A small network was trained on invented records. Each row is its activation on one of them, seen along a few directions.
After each row come some of the record's fields: Takud, Dudu, Bobef, Mil, Duro.
Not every record has every field; a missing one is left out.
The largest differences between rows may come from other fields.
In the rows, 500 means zero.
Strong random noise was added to every row along 15 fixed directions; ignore it. To show where, here is one row again and again, with new noise each time:
[445 668 348 568 607 589 551 637 440 585 429 576 501 574 544 481 518 414
 562 570 501 391 740 446 446 342 593 551 513 800 328 595]
[326 366 325 606 528 482 464 687 524 664 602 559 449 562 711 509 452 329
 473 465 459 577 643 349 559 388 571 580 535 603 470 459]
[624 227 541 336 578 533 471 372 498 539 508 498 629 490 396 518 585 601
 532 525 535 591 526 616 569 585 451 612 578 466 411 532]
[316 409 569 638 651 488 401 678 396 550 463 625 545 531 384 480 618 408
 498 557 533 503 504 343 558 442 542 398 633 561 414 419]
[617 532 487 478 465 533 626 321 518 437 431 541 597 458 439 422 550 650
 439 537 435 584 399 611 525 630 459 639 497 409 539 493]
[482 251 459 463 516 543 577 540 398 450 485 465 350 432 362 491 420 394
 414 488 366 690 424 434 532 458 374 483 585 484 504 495]
[413 359 496 346 509 503 447 517 591 614 420 441 573 456 466 436 458 444
 642 571 560 490 573 549 413 492 380 465 449 646 475 682]
[411 503 378 282 423 486 579 529 470 578 589 427 500 517 393 556 386 530
 613 467 555 399 499 367 454 474 429 321 486 611 438 585]
[425 498 568 628 605 609 482 528 604 469 265 478 505 402 498 290 486 313
 575 600 474 322 556 681 351 577 523 670 391 648 382 705]
[340 560 433 530 512 480 523 442 590 491 321 585 836 509 662 322 625 633
 456 598 479 378 515 546 561 575 580 590 526 594 542 528]
[560 468 427 549 511 559 532 551 433 514 495 392 462 533 559 538 463 513
 626 488 472 439 540 568 491 486 565 533 471 457 513 484]
[424 361 562 588 481 613 541 315 593 472 377 510 523 487 453 338 537 485
 488 591 384 447 526 516 237 569 552 540 555 408 475 548]
[498 588 532 611 517 346 455 518 517 532 487 586 491 497 529 423 555 454
 497 586 589 597 481 491 504 391 382 570 330 401 551 482]
[529 509 638 422 387 532 411 529 453 598 581 430 421 498 617 467 565 475
 608 484 500 584 413 580 442 484 369 481 350 463 624 472]
[464 461 462 383 391 565 530 445 456 501 534 582 572 542 573 544 496 539
 523 507 404 513 603 327 426 366 545 379 616 611 420 459]
[577 469 728 235 546 481 310 563 285 398 442 262 504 562 523 580 646 587
 562 530 598 445 410 668 595 387 305 247 453 514 622 507]
[425 209 433 421 483 624 610 532 309 451 444 423 474 439 475 399 503 464
 499 496 300 524 453 458 509 435 462 517 578 544 492 485]

[591 370 692 318 624 413 238 608 481 488 579 318 403 530 572 611 555 403
 486 464 698 483 540 654 612 381 329 401 398 523 468 569]	Takud is f2, Dudu is k3, Bobef is h2, Mil is b3, Duro is y3
[584 391 508 480 463 580 520 367 462 639 572 554 644 575 633 456 694 686
 584 533 457 585 588 532 442 463 530 614 517 409 526 404]	Takud is f2, Dudu is k5, Bobef is h2, Mil is b3, Duro is y3
[414 408 463 549 513 400 476 598 424 451 395 258 562 526 645 438 531 594
 596 525 524 340 468 583 534 425 500 403 404 324 725 466]	Takud is f2, Dudu is k3, Bobef is h2, Mil is b3, Duro is y1
[448 482 654 675 488 685 389 634 533 483 481 447 345 493 619 520 456 301
 563 431 380 409 548 521 364 531 668 438 555 568 463 471]	Takud is f3, Dudu is k2, Bobef is h2
[701 404 463 514 470 681 583 422 461 643 731 336 329 536 506 519 471 504
 730 371 496 362 486 703 373 712 622 786 340 322 403 496]	Takud is f3, Dudu is k6, Bobef is h1
[544 674 577 544 563 562 511 478 369 442 470 549 397 539 383 450 658 492
 318 540 492 529 450 519 481 470 488 512 548 527 488 466]	Takud is f3, Dudu is k3, Bobef is h2
[383 518 590 666 447 494 410 605 583 376 378 593 657 392 613 489 434 446
 514 461 430 415 395 461 617 629 703 460 595 525 531 404]	Takud is f3, Dudu is k2, Bobef is h2
[471 507 337 503 495 591 682 517 334 379 351 549 579 508 595 459 463 537
 545 569 304 434 662 372 456 237 523 446 558 675 402 509]	Takud is f2, Dudu is k4, Bobef is h1, Mil is b2, Duro is y3
[393 339 552 481 485 430 485 559 490 681 566 496 317 427 290 398 464 341
 647 524 559 585 475 430 337 512 359 543 366 443 508 583]	Takud is f3, Dudu is k4, Bobef is h1
[481 587 613 295 443 370 380 502 500 362 655 449 574 546 663 592 511 538
 381 346 619 274 348 522 732 637 535 454 451 486 453 445]	Takud is f3, Dudu is k3, Bobef is h1
[416 518 368 481 417 523 653 394 539 545 419 498 613 509 511 400 513 664
 500 569 404 516 565 431 372 451 481 434 548 499 603 526]	Takud is f2, Dudu is k4, Bobef is h2, Mil is b3, Duro is y3
[514 513 504 584 650 583 459 644 241 509 512 322 350 610 473 502 641 478
 527 492 530 398 421 632 552 481 523 520 474 451 569 439]	Takud is f1, Dudu is k6, Bobef is h2
[464 537 307 580 524 450 582 645 461 577 564 365 317 560 329 653 337 480
 529 463 548 589 454 391 520 470 463 303 537 421 637 481]	Takud is f3, Dudu is k5, Bobef is h2
[468 427 509 574 462 531 519 495 498 487 520 466 376 436 515 422 444 382
 456 455 432 519 355 556 499 640 497 651 445 408 556 495]	Takud is f3, Dudu is k1, Bobef is h2
[649 432 506 435 409 398 522 268 518 549 427 642 682 409 556 309 650 615
 546 643 508 678 584 587 444 368 412 779 350 417 548 521]	Takud is f3, Dudu is k4, Bobef is h2
[484 530 660 427 485 503 395 556 452 460 534 601 477 509 632 543 538 429
 471 490 470 564 521 432 539 397 407 424 502 620 437 467]	Takud is f2, Dudu is k1, Bobef is h1, Mil is b3, Duro is y3
[433 742 524 514 510 381 499 581 501 263 400 562 628 433 549 516 426 486
 458 479 546 232 431 450 677 509 565 437 455 616 381 514]	Takud is f3, Dudu is k1, Bobef is h2
[465 728 501 594 587 578 412 649 452 616 503 510 390 612 609 509 600 398
 464 521 539 515 562 571 493 471 520 542 479 678 551 521]	Takud is f3, Dudu is k1, Bobef is h2
[434 519 423 425 601 521 585 469 534 365 402 307 408 540 517 416 428 444
 376 509 501 259 513 620 433 521 423 522 423 562 453 694]	Takud is f2, Dudu is k6, Bobef is h2, Mil is b2, Duro is y3
[587 525 413 420 419 653 508 486 587 581 424 307 511 578 591 658 449 695
 510 480 391 695 567 638 487 598 548 327 715 536 802 496]	Takud is f3, Dudu is k2, Bobef is h2
[566 482 710 391 554 515 447 339 455 420 563 495 388 557 376 480 647 505
 310 497 528 501 433 558 436 547 401 517 509 420 437 508]	Takud is f3, Dudu is k2, Bobef is h2
[401 456 608 716 398 623 351 498 734 647 587 569 527 528 690 540 483 428
 552 427 441 532 502 476 386 717 738 497 616 427 558 389]	Takud is f3, Dudu is k5, Bobef is h2
[673 547 340 429 487 511 614 494 369 497 666 313 374 566 538 614 439 585
 565 381 530 370 495 598 575 536 570 624 393 394 495 475]	Takud is f3, Dudu is k4, Bobef is h2
[433 312 579 422 653 520 398 708 358 351 236 435 687 364 529 468 462 394
 727 564 512 269 576 575 638 364 490 434 485 774 329 632]	Takud is f2, Dudu is k4, Bobef is h2, Mil is b3, Duro is y3
[449 641 481 558 386 479 575 526 554 318 327 572 496 374 566 431 399 455
 331 499 332 569 457 442 551 484 532 477 573 594 595 496]	Takud is f3, Dudu is k4, Bobef is h2
[719 556 558 452 392 504 491 336 635 299 424 504 452 393 636 527 395 453
 316 490 400 720 401 667 565 515 388 609 446 475 588 529]	Takud is f1, Dudu is k5, Bobef is h2
[398 242 332 501 585 484 480 459 536 639 540 420 535 611 514 484 526 503
 484 543 544 525 590 491 455 475 517 543 560 429 543 528]	Takud is f3, Dudu is k6, Bobef is h2
[501 525 695 398 448 459 409 446 633 378 445 622 588 335 503 403 537 424
 289 479 494 581 378 557 629 591 408 550 493 617 451 544]	Takud is f3, Dudu is k3, Bobef is h2
[307 393 549 416 328 487 488 601 533 393 438 537 512 339 621 472 324 384
 442 432 325 614 310 366 597 547 394 352 570 606 617 477]	Takud is f2, Dudu is k1, Bobef is h2, Mil is b3, Duro is y3
[551 506 401 516 527 437 509 529 389 379 552 333 393 599 595 601 444 512
 460 462 517 362 541 497 547 341 536 430 462 381 517 450]	Takud is f3, Dudu is k6, Bobef is h2
[548 390 500 506 493 444 481 502 488 661 724 486 361 557 462 574 517 511
 553 460 572 618 532 423 443 455 436 503 457 313 510 424]	Takud is f2, Dudu is k1, Bobef is h2, Mil is b3, Duro is y3
[419 570 425 474 511 378 489 672 305 516 593 574 578 482 594 433 563 443
 540 477 578 378 454 396 699 306 471 555 317 614 413 438]	Takud is f3, Dudu is k2, Bobef is h1
[443 368 611 369 448 574 562 300 482 365 399 522 554 491 408 429 564 606
 357 548 351 525 478 421 369 511 455 354 687 478 511 501]	Takud is f2, Dudu is k4, Bobef is h1, Mil is b3, Duro is y3
[519 647 402 432 457 537 557 552 548 557 424 563 567 448 618 436 457 476
 509 532 462 639 509 575 552 454 361 573 409 744 555 604]	Takud is f2, Dudu is k6, Bobef is h2, Mil is b3, Duro is y3

Which values does each new row have?
[462 393 570 612 617 400 425 448 504 344 298 616 613 495 497 447 620 516
 269 616 450 651 529 485 604 424 499 517 664 440 568 440]	Takud is f3, Dudu is k4, Bobef is h2
[707 639 642 514 471 469 416 547 316 270 512 538 479 449 512 630 490 460
 545 458 535 431 416 498 637 353 546 419 443 476 390 376]	Takud is f3, Dudu is k3, Bobef is h2
[566 672 653 298 422 596 410 220 700 436 568 489 369 637 506 618 481 482
 285 489 532 440 624 503 237 568 529 348 623 583 394 626]	Takud is f3, Dudu is k3, Bobef is h1
[424 655 616 702 331 345 559 506 551 289 320 556 567 272 444 313 401 472
 559 549 448 435 242 445 471 495 459 422 304 311 640 441]	Takud is f3, Dudu is k2, Bobef is h2
[381 515 388 719 361 463 604 425 686 474 546 646 650 443 619 447 392 536
 470 453 410 437 454 311 475 578 694 514 533 358 487 373]	Takud is f2, Dudu is k5, Bobef is h2, Mil is b3, Duro is y3
[642 446 569 429 498 432 404 473 532 434 403 459 534 469 550 614 446 543
 578 548 531 639 534 610 564 476 423 479 508 456 588 522]	Takud is f3, Dudu is k1, Bobef is h2
[612 676 507 368 372 517 514 444 535 508 535 416 609 447 563 493 540 660
 472 438 537 528 298 687 650 682 458 528 416 488 670 482]	Takud is f3, Dudu is k3, Bobef is h2
[634 610 659 639 545 568 366 573 576 547 695 614 297 487 523 587 499 273
 440 387 559 528 531 532 511 545 595 643 440 542 292 456]	Takud is f3, Dudu is k2, Bobef is h2
[666 527 497 766 612 455 476 603 468 446 353 467 486 444 563 471 560 497
 466 563 483 717 432 717 686 470 456 671 415 347 692 414]	Takud is f3, Dudu is k5, Bobef is h2
[575 574 556 450 416 480 434 496 426 549 590 349 381 587 507 642 422 528
 776 472 592 388 475 541 370 528 517 388 377 366 591 492]	Takud is f3, Dudu is k1, Bobef is h1
[413 457 534 536 334 477 435 366 732 488 626 625 607 506 686 555 382 451
 557 444 498 326 617 298 345 502 711 443 535 452 315 458]	Takud is f3, Dudu is k5, Bobef is h2
[590 599 613 567 518 704 533 506 465 411 406 602 481 424 282 630 425 493
 539 467 392 583 353 529 543 757 584 443 714 598 428 465]	Takud is f3, Dudu is k1, Bobef is h2
[565 380 537 471 506 374 516 427 525 380 401 465 644 420 465 487 435 600
 621 531 549 444 439 566 562 535 459 519 418 339 516 516]	Takud is f2, Dudu is k2, Bobef is h1, Mil is b3, Duro is y3
[457 382 551 269 460 434 443 555 577 497 528 322 365 471 567 516 382 407
 502 449 529 472 561 530 453 430 328 401 413 574 529 653]	Takud is f2, Dudu is k2, Bobef is h2, Mil is b3, Duro is y3
[588 570 518 247 378 483 572 454 263 543 553 387 451 545 599 409 679 661
 532 529 465 568 497 552 464 285 293 506 329 500 662 483]	Takud is f3, Dudu is k2, Bobef is h2
[503 333 455 328 342 592 473 400 452 619 647 316 575 588 733 483 603 667
 569 412 446 418 504 577 459 550 621 522 513 407 655 416]	Takud is f3, Dudu is k2, Bobef is h2
[501 534 543 407 465 469 598 626 347 351 447 581 580 312 376 461 408 459
 649 462 484 362 370 407 641 459 442 463 406 648 315 518]	Takud is f2, Dudu is k5, Bobef is h1, Mil is b3, Duro is y3
